Each row below holds a small network's activations on one input, seen along a few directions.
In each table, some parts of the input vary, and every possible input appears once, in random order.
A made-up example of a description, with smaller parts first: line(6) and (point or line(9) or (values(3) and ring(5))).
Shared parts are said once, and a part with two or three values counts as separate values.

Table:
r1: [-33 -19  -9  32  -5   9  -4  -8 -13  42  -7 -29   9  10  13]
r2: [  1 -39 -16  46 -12   7  -8 -19   2  23   2 -16  -2   4  -9]
r3: [ 18 -14   9 -17   4 -11   8  -7   3 -10   5  19  25   2  -6]
r4: [-17   1 -17  30  -1   9 -19 -16  22  43 -16 -17 -26  10  14]
r5: [  8  22   5 -26   1  15   9   1  16  -7 -12  14 -12  -7  14]
r6: [  2   6  13  -3   5 -24  -6   4   2 -15   5  19  -4  -9  -1]
r7: [-10  14   4 -11  11  -3  16   9 -28 -13  11 -12   8   2   4]
r8: [ 11  11  -7 -17 -11  -4   7  21   1 -14   9   7 -10   2 -13]
r9: [ 14  -7  -8 -17  -7  -3  16  11   0 -19  22   1   4   5 -18]
r10: [  5  -3   7 -21 -10   1  20  15 -18 -13  22  -5   6   5 -13]
r11: [  7  32  -9 -25   4   8  11  11  11  -7   4   0 -25  -3  -2]
r12: [  5  -1  12 -10   0 -10  10   5 -22 -18  22  -7   5   8  -5]
r13: [  6 -13  21 -22 -14   9  17   4 -13 -13   7   9  19   1   2]
r14: [  5 -12  12  -3   9 -22   3  -7   0 -21  19  13  11  -6  -5]
r15: [ 16 -18   6 -19 -11   5  13   0   5 -20   7  16  18   1  -2]
r16: [-23 -21  -9  40  -3  18   1 -11 -24  35  -8 -27   2  -2   6]
r17: [ -2  27  11 -11  21 -13  -2  -5  12  -8  -1  11 -19 -14  11]
r18: [-12 -19 -15  38 -17  -3 -23  -6  13  35 -10 -11 -10  15   2]
r19: [ -6   5  16 -21  12  -1  18   0 -21   2  -7   8  29  -4   7]
r20: [ -2  21   4  -6  19 -12 -18   2  16 -21  -8  13  -4 -16   0]
r21: [-16  -5 -25  35  -4   9 -35  -9  27  29 -24 -17 -12   8   2]
r22: [ -8 -35  -1  42 -14  11  -4 -14 -17  30   4 -22  -1   4  -3]
r23: [  9  -9  24 -20   1  -7  12  -4 -15  -3   5  13  26   2  -2]
r24: [ -4  -8  27  -7   6 -19   7  -3 -18 -14  19   6  12  -6  -1]
r25: [ -6  -7 -25  43  -1  18 -30 -12  16  23 -25 -15 -19  -5  -5]
r26: [ -9   2  13 -23  -3  16  24   8 -19  -8  -5   4  22  -5  11]
r27: [-19   7  19  -8  18 -12  13   1 -24  -9   7   1  15 -11   8]
r28: [ -8 -37 -15  38 -14  -2 -13 -16  12  29   4 -18   5  17  -2]
r29: [  9  16  -2 -21  -1  16  -8   9  20 -21 -19  16   3  -9   3]
r30: [-10  11  -1 -22   1   8  26  19 -24  -8  11 -11   9  -1  -5]
r31: [ -2 -21 -15  47 -15   6 -17  -9   2  29 -12  -9 -17   2  -5]
r32: [ 14  -5  -3  -7   2 -13   5   2  -4 -25  23  -1   4   8  -9]
r33: [ 11  14  -2  -6  -2 -15  -3  12  -3 -19   9   5 -11   5  -4]
r34: [ 15   5  10 -16   0 -13  -1   3   4  -4  -8  26  10  -1  -1]
r35: [ 11  25   8 -24  16  -1   4  -6  14   3 -14  18  -5  -6  11]
r36: [ 11  19   1 -19  14  -1 -13   2  18 -11 -21  20  10  -8  -1]
r37: [-17 -33   0  34 -16   2  -9 -12  -7  36   5 -24   6  16   3]
r38: [  7  26 -16 -20   2   8  -5  19  16 -21  -3   1 -10  -4 -13]
r39: [  7  34  -4 -14  14  -3   1   2   7 -12   4  -2 -26   0   7]
r40: [  7  29 -11 -10  12  -3 -15  10  11 -26  -3  -1 -11  -2  -4]
r41: [ 12   1   7 -18 -15   4   5  11   6 -14  -6  22   3  -2   2]
r42: [ -7  -1 -18  38   1  18 -14 -18  12  37 -17 -16 -33  -3   7]
What is each input in this table made of?
Answer: line(6) and (values(2) or ring(5))
Changing only the line(6) part turns r25 into r31. The same change can be made to r36. Which row results?
Answer: r34
Change only the values(2) part in r21. List by row number the other rows that result.
Answer: r25
Change only the line(6) part in r30. List by row number the other rows that result.
Answer: r8, r9, r10, r11, r38

Table:
r43: [ 6 12 -2 -9  4  4  1  2  5 -9 -6  6 -4 -4  2]
r44: [  4   6   9 -19   3  -5  14   5 -10  -8  10   3   6   2  -1]
r45: [  5  -4  12 -14   0  -6  14   3 -11 -14  16   3  10   0  -1]
r46: [-11 -28   1  34  -5   4 -14 -22   5  36 -18  -3   9   2   9]
r47: [ 9  7 -3 -4  2 -8 -5  1 13 -8  1  9 -8 -3 -3]
r48: [-24   2  -9  30   7   7  -8  -8  -9  28  -8 -24 -13  -1   9]
r49: [  1  11  -1 -14   5   6   1   5   6  -8  -7   5   2  -5  -1]
r50: [ -2   9   6 -18   2  -1  11   6  -6  -9   4   4   3   1   3]
r51: [ -9 -31 -27  51 -21  12 -17  -9   5  35   0 -30 -16  15  -8]
r52: [  7   3  -2   0   3 -11 -14   1  13 -12   0   7  -2   1  -5]
r53: [  5 -10  13 -12  -2  -7  13   6 -17 -19  13   7  19  -2  -8]
r54: [  1  13   2 -16   1   5   5   9  -1  -7  -4   4   4  -3   3]
r55: [  8  11   2  -9   1   0  -1   1   9  -6  -2   8 -12  -4   0]
What is each input in this table made of?
Answer: values(3) or line(10)
Which of the alternatives is r53?
Answer: line(10)
